Here are a small network's activations along a few directions, averaged over the inputs that share one value of a field.
Related values have similar rows: they may be neighbours, one step apart, or belong to one group.
In the rows, 500 means zero.
Random noise pushes rows far along 4 fixed directions. That doesn't count. These rows show it; they differ only by the noise:
[427 653 531 328 440 514 483 554 558 568 592 438 519 456 614 459]
[330 478 703 457 561 614 702 378 654 606 512 474 405 594 750 368]
[415 624 601 641 350 509 622 428 446 612 499 525 308 389 730 528]
[490 570 391 272 549 558 358 427 578 481 537 496 708 481 347 403]
[381 383 556 471 601 636 624 327 580 530 463 521 508 555 531 377]
[386 282 493 360 722 689 576 284 639 474 449 521 648 623 382 306]


H, 12 values:
h6: [355 334 391 460 468 345 735 918 370 428 462 381 414 427 555 655]
h10: [437 747 690 552 295 344 621 637 526 650 590 342 201 393 822 677]
h11: [406 702 713 541 506 339 655 565 604 599 523 406 351 485 764 517]
h5: [637 747 786 653 396 547 545 434 505 658 551 508 288 557 847 622]
h12: [625 353 442 568 532 451 358 548 584 462 460 668 593 584 406 404]
h8: [635 529 615 319 653 619 355 313 717 583 542 481 708 908 494 264]
h9: [467 503 567 595 584 389 389 277 747 430 345 541 531 618 491 427]
h7: [497 696 742 628 446 564 573 308 565 639 517 537 416 554 621 445]
h4: [569 445 351 294 533 578 432 712 255 452 547 445 527 496 355 656]
h3: [707 738 471 569 377 311 204 646 476 370 566 614 594 403 408 561]
h1: [500 487 548 431 520 379 480 721 669 417 617 385 410 590 645 504]
h2: [605 518 163 224 566 541 258 500 472 386 557 482 912 400  99 447]
H is arranged as a line.
- Going along H from h8 by way of its neighbour h5, in what order are h10, h12, h4, h3 met? => h4, h10, h3, h12
- List every value one step from h9, in the order listed. => h6, h1

Y, 12 values:
y3: [480 231 506 442 594 622 538 776 467 379 559 398 575 577 537 417]
y11: [401 395 595 563 673 554 624 286 696 428 360 527 469 623 537 452]
y4: [521 441 472 345 579 386 458 600 520 385 510 487 604 551 389 497]
y7: [701 479 150 322 393 463 203 692 224 440 550 415 669 455 111 642]
y8: [423 532 588 579 501 545 579 317 550 584 492 475 390 418 646 591]
y10: [389 530 438 294 647 538 523 519 715 433 488 445 619 590 467 377]
y6: [526 322 350 293 592 611 466 538 424 498 544 482 689 526 235 465]
y9: [406 430 397 462 434 438 574 516 427 521 476 468 548 384 440 491]
y1: [449 577 672 581 463 635 567 273 604 550 549 542 469 483 541 432]
y2: [549 438 531 350 695 446 409 573 719 477 537 483 642 670 405 323]
y5: [468 317 647 668 596 643 741 434 335 596 413 482 372 568 628 518]
y12: [550 539 395 480 462 437 330 584 505 435 530 647 507 507 471 489]
Y is arranged as a line.
- Going along Y from y3 by way of its neighbour y12, in what order are y11, y10, y6, y2 met? => y2, y11, y10, y6
- How many steps from neighbour to neighbour lead from y5 to y4, at the fewest? => 7

P, 9 values:
p2: [462 556 440 341 389 325 409 930 410 468 640 361 477 420 580 577]
p8: [507 651 619 582 440 585 617 255 538 656 471 502 421 458 589 531]
p5: [621 747 543 404 461 331 277 639 645 502 550 528 617 576 592 438]
p7: [467 221 285 459 658 569 523 476 441 333 415 575 579 506 164 501]
p6: [295 106 379 295 547 779 795 671 187 566 586 324 454 443 409 551]
p9: [507 378 477 769 405 394 516 533 383 453 414 571 368 456 553 560]
p4: [673 596 652 744 576 468 355 237 661 435 391 722 478 671 537 404]
p1: [285 301 659 403 562 581 815 750 567 563 618 313 421 468 743 469]
p3: [513 780 535 611 292 437 513 448 402 590 507 447 330 375 657 653]
P is arranged as a line.
- List every value one step from p8, in the order listed. => p6, p3
- List every value one step from p4, in the order listed. => p5
- How many steps from neighbour to neighbour lead from p9 to p1, at the fewest? => 3
